A small network was shown many inputs. Here are its activations along a few directions, one row for each input.
In each table, some parts of the input vary, and every possible input appears once, in random order.
Descriptions start from the smaller parts, as in this example, which fits no table here: one of 2 separate values, together with either a single point or one of 9 places around a ring or (one of 6 places along a line, together with one of 8 places around a ring).
Shared parts are said once, and a part with two or three values counts as separate values.
(in the rows, 128 means zero)

Other details of the inputs shift rows strongly along two fixed directions, in all tables alike. That doesn't count.

A family of inputs:
r1: [138  96 166  81 102  55 195 129 155 137  86 140 175]
r2: [138 110 133 145 158 104 115 135 136 105  97 129  81]
r3: [108 116 148 139 163 118 105 148 123 116 105 117 106]
r4: [135 111 119 141 123 126  99 129 134 126 147 166  85]
r5: [152 188  80 129 119 185 100 114  90 130 164  89 158]
r6: [109 100 120 145 152  95  96 153 116  99 107 148 123]
r7: [123 117 134 143 155 100  97 155 123 109 101 128 116]
r8: [141 118 148  63  66  82 197 144 150 167 129 162 164]
r9: [124  92 119 150 147 115 127 136 126  94 110 123  91]
r10: [133  90 144 141 158 108 102 150 123  99 109 109 128]
r11: [143 118 121 146 139  83  93 150 128 102  94 126 110]
r12: [112  94 141 142 134 154 109 149 138 137 160 136  80]
r13: [137 114 134 159 121 126 101 131 144 122 149 166  83]
r14: [141 109 108 139 103 103  78 154 126 120 140 169 107]
r15: [119 127 150 137 133 141  92 162 129 146 144 147  94]
r16: [126 186  88 142 117 207 103 105  88 140 164  91 148]
r17: [115  76 148 134 174 129 131 144 127 106 118 102  83]
r18: [141 102 113 142  95 115  89 161 124 121 143 145 107]
r19: [149  90 142 140 160 118 122 128 135  95 104 109  95]
r20: [122 128 148 100  91  53 199 121 158 139  88 167 184]
r21: [122  99 125 144 112 134  92 169 118 131 150 150 112]
r22: [122 117 150 137 145 145 102 148 150 146 149 141  73]
r23: [ 95 139 157  75  83 114 196 123 142 187 139 178 168]
r24: [142 177  99 127 138 205 119  95 110 135 172  76 126]
r25: [ 83 125 154  81 118  93 203 114 137 152 102 154 179]
r26: [ 99 109 149 160 158 115 104 142 125 104 115 135 116]
r27: [132 105 159 130 136 153  95 159 130 134 150 132 104]
r28: [150 204  49 145 128 143  99  77  89 100 112  87 178]
r29: [141 137 150  73  65  76 183 141 164 178 115 180 161]
r30: [125 116 133 158 117 123  85 157 130 130 150 169 117]
r31: [184 197  73 134 106 175  82  96 109 122 149  82 163]
r32: [123 100 116 145 154 104 116 127 125  98 105 144  90]
r33: [135  99 126 144 116 136 107 141 133 125 150 145  80]
r34: [122 189  96 163 159 180 126  65 113 115 129  76 150]
r35: [136 116 171  70  83 105 190 143 157 178 129 164 175]
r36: [121 105 122 143 120 120  80 162 120 130 148 172 110]
r37: [100 139 175  93  82 113 199 123 156 187 140 184 172]
r38: [145 119 119 155 103 105  80 151 137 119 141 168 112]
r39: [123 139 163  74  79  95 186 146 159 184 127 178 166]
r40: [156 174  74 135 155 168 135  78  95 100 121  59 138]
r41: [154 182 109 130 140 214 113  85 124 139 165  75 136]
r42: [100  93 133 145 170 123 114 130 131 108 116 130  91]
r43: [142 215  74  89  78 130 211  57 112 144 104  82 243]
r44: [178 192  88 132 123 197 106  78 118 124 155  81 135]
r45: [110 104 136 143 143 143 100 141 137 138 157 158  81]
r46: [ 82 118 157  84 109 104 215 123 139 150 105 130 177]
r47: [139 180 104 138 160 184 118  82  94 114 123  48 172]
r48: [111 206  95  88 116 179 233  43 121 157 121  66 213]
r49: [128 177  95 132 158 178 127  94  80 110 128  52 161]
r50: [120  99 151 126 134 145 101 170 116 129 155 132  89]
r51: [125  79 159 140 176 136 123 132 141 110 115 100  96]
r52: [142  93 120 135 140  87 107 151 114  91 105 109 115]
r53: [146 119 137 138 126 125  98 141 146 132 138 153  71]
r54: [128 107 132 165 151 104 117 126 137  93 107 143  91]
r55: [113 109 134 164 148  99  99 148 127  98 110 145 129]
r56: [133 114 162  68  84 103 211 124 158 165 137 158 134]
r57: [141 179  78 132 148 160 122  96  83 107 123  59 177]
r58: [104 132 175  94  95 117 212 111 175 189 145 179 153]
r59: [108  92 125 148 141 108 108 157 116  98 111 122 126]
r60: [114 102 150 143 173 124 116 136 139 119 108 115  83]
Each input here is: one of 2 separate values, together with one of 5 places around a ring, together with one of 6 places around a ring.
Changing only the choice among 2 separate values turns r25 into r23. The same change can be made to r55. Which row results?
> r30
Changing only the choice among 2 separate values turns r27 into r47. The same change can be made to r45. Which row results?
> r42
Change only the place on the ring of 5 in r58. List by row number the other rows that result.
> r13, r30, r37, r38
Change only the choice among 2 separate values in r24. List by row number the other rows that result.
> r17
Change only the place on the ring of 5 in r31. List by row number the other rows that result.
> r27, r35, r41, r44
Change only the place on the ring of 6 in r9. List by row number the other rows that result.
> r2, r19, r32, r40, r54

A family of inputs:
r61: [124  59 169 124 125  72 116 179 138 116 112 160 103]
r62: [120 158 132 100 117 135 197  85 138 149 122 125 171]
r63: [127  89 148 130 147 118 117 151 134 117 121 122 106]
r64: [139 164 117  88  88 119 194  97 135 150 121 124 183]
r65: [123 115 151 123 113 144 116 148 146 154 161 156 102]
r66: [131 171  75 156 142 167  87 106  88 105 134  89 145]
r67: [109 162 137  97 119 130 196  97 138 153 114 119 179]
r68: [150 122  93 192 175 174  33 135  95  77 142  78  63]
r69: [133 184  80 160 144 160  87 103  97 108 129  90 150]
r70: [127 167  87 154 161 181  93 103  93 106 139  75 130]
r71: [121  69 168 125 105 100 107 192 154 149 152 204  83]
r72: [132  95 145 132 148 115 117 144 138 119 120 135  89]
r73: [143 174 126  79  88 106 204  89 142 165 112 137 192]
r74: [111  61 163 132 122  69 130 165 157 124 112 179  97]
Changing only one part turns r64 into r68. The same change can be made to r69. Which row results?
> r67
What is each input in this table made of?
> one of 2 separate values, together with either a single point or one of 6 places around a ring

A family of inputs:
r75: [148 156  93 130 117 134 136  97 122 117 125 103 156]
r76: [ 99 107 141 117 124 111 156 140 127 134 123 142 134]
r77: [ 93  87 174 113 137  96 152 158 149 143 115 160 107]
r78: [144 176 119 119 131 159 147  89 121 134 126  90 165]
r79: [129 158 127 121 104 161 139 112 133 160 150 128 160]
r80: [126  88 162 112  99  84 137 165 156 144 133 186 102]
r81: [113 123 152 109 133 122 161 128 143 142 121 138 122]
r82: [116 139 130 120 123 133 166 102 130 134 124 114 164]
r83: [142 152 130 118 103 161 147 110 137 157 151 130 150]
r84: [119 141 109 164 153 141  86 124 110 107 125 123 118]
r85: [137 108 120 169 165 139  57 149 119  98 130 117  56]
r86: [109  58 181 114 134  91 146 167 147 126 112 151 109]
r87: [132 146 117 118 117 112 150 109 139 138 114 138 141]
r88: [147 148 124 109 114 115 146 114 137 134 113 119 156]
r89: [123 172 101 115 124 157 148 101 101 136 131  88 175]
r90: [130 151 120 121 117 110 146 111 128 129 111 132 168]
r91: [101 121 148 119 130 107 146 141 134 139 117 147 133]
r92: [131 131 100 173 153 131  62 137 109  93 122 127 100]
r93: [142 135 122 129 139 153 130 113 122 117 131  93 136]
r94: [158 165 104 132  98 150 111 118 123 138 150 124 142]
r95: [120 163 124 123 115 157 140 107 129 156 150 132 153]
r96: [121 145 107 119 110 121 159 106 121 131 119 134 159]
r97: [134 126 115 170 165 143  54 142 103  92 126 104 111]
r98: [140 139 115  99 111 124 157 118 125 137 124 114 148]
r99: [134 164 101 105 111 138 155 109 107 135 125 103 174]
r100: [130  81 173 106 130  88 146 163 154 138 115 153  96]
r101: [131 129 118 165 164 151  82 122 119 104 132 118  89]
r102: [115 125 137 116 121 100 144 142 131 136 113 150 133]
r103: [117  76 161 105 120  93 165 150 150 136 119 158  95]
r104: [119 164 120 108 113 164 146 106 125 158 152 121 155]
r105: [104 113 152 124 138 113 149 130 145 137 117 152 126]
r106: [125 174 119 129 131 149 146  88 124 133 122 103 171]
r107: [130  65 183 111 127  72 144 167 165 130 106 161  97]
r108: [141 166 101 109 107 135 156  99 111 131 120 102 189]
r109: [139 162 110 136 129 172 116 104 120 139 159 122 131]
r110: [158  87 126 186 149 149  18 172 123  94 158 135  41]
r111: [ 94  72 160 124 125  83 155 154 142 129 114 170 117]
r112: [140 130 129 103 120 132 159 120 131 136 128 114 132]
r113: [135 147  99 123 121 139 133 112 116 124 128 111 130]
r114: [134 157  97 129 116 129 141 102 115 118 120 112 170]
r115: [128 118 144 119 127 105 153 123 151 136 115 149 115]
r116: [134 120 112 185 142 157  34 158 109 108 158 129  95]
r117: [128  85 169 117 126  77 154 145 163 130 109 161 110]
r118: [117  86 176 117 132  88 159 144 159 133 111 159 115]
r119: [127 174 107 141 132 142 128  97 115 125 121 105 171]
r120: [153 155  99 117 115 139 134 102 118 120 124  94 160]
r121: [130 137 132 104 129 144 169 116 128 141 133 109 144]
r122: [120  77 155 117 123  91 161 141 155 129 119 162  99]
r123: [113  92 159 114 100  83 138 171 148 143 132 192 118]
r124: [127 155 116 113 118 139 155 102 112 133 122 100 183]
r125: [138 129 140 117 108 127 136 125 142 147 142 152 117]
r126: [117  90 164 104 122  73 147 169 143 140 109 163 124]
r127: [118 138 129 110 126 144 171 109 129 140 132 116 137]
r128: [137 143 124 118 121 114 132 124 124 128 110 123 160]
r129: [113 117 156 113 139 121 142 143 137 140 119 130 127]
r130: [134 114 137 106 104 112 135 145 142 146 139 157 117]
r131: [113 108 114 169 166 158  68 145 104  98 139 105  79]
r132: [130 119 140 119  92 109 131 153 141 146 137 167 139]
r133: [140  94 149 111 123 106 151 138 147 124 119 130 121]
r134: [111 153 114 122 126 149 162  94 123 138 128 114 158]
r135: [148 161 113 113 110 159 131 104 124 147 150 117 131]
r136: [103  83 175 109 132  82 144 170 143 140 111 160 119]
r137: [134 103 122 166 158 166  49 155 115 108 160 124  60]
r138: [140 148 120 118 115 110 147 108 139 131 114 128 153]
r139: [137 113 117 171 162 149  85 129 117  90 135 102  96]
r140: [145 148 114 120 118 133 158  94 133 124 126 109 151]
r141: [145 165 112 105 118 129 147 112 127 143 118 109 154]
r142: [134 157 118 143 150 159 101 112 111 114 126  90 140]
r143: [137 111 108 172 160 130  49 156 115  95 126 120  65]
r144: [123 136 110 149 136 135 117 116 112 110 126 110 147]
r145: [103  60 172 119 132  90 163 153 158 130 119 169  92]
r146: [138  95  99 176 156 129  57 148 116  83 130 127  67]
r147: [122 173 108 135 114 156 119 109 113 143 151 130 157]
r148: [135 170  97 120 106 152 118 116 110 140 147 125 153]
r149: [126 108  96 173 154 140  52 154  96  86 132 115  81]
r150: [135 148 127 125 146 150 125 120 123 129 130 102 124]
r151: [125 133 106 163 142 161  58 145 102 115 157 121 102]
r152: [124 121 112 162 166 164  70 142 101 100 140  89  94]
What is each input in this table made of?
> one of 6 places around a ring, together with either one of 3 separate values or (one of 2 separate values, together with one of 5 places around a ring)
Changing only the place on the ring of 6 turns r152 into r98. The same change can be made to r86. Which row results?
> r120
Changing only the place on the ring of 6 turns r82 into r139. The same change can be made to r131. Which row results?
> r127
Which other rows agree with r76 in the place on the ring of 6? List them by row number.
> r84, r89, r91, r97, r111, r116, r119, r124, r136, r144, r147, r151
Change only the choice among 2 separate values in r105. List by row number the other rows that result.
> r134
Change only the choice among 3 separate values in r125. List by row number the other rows that result.
> r110, r135
Change only the choice among 3 separate values in r104. List by row number the other rows that result.
> r79, r95
Which other rows agree with r132 in the place on the ring of 6? List them by row number.
> r90, r92, r96, r99, r102, r108, r114, r123, r126, r128, r148, r149
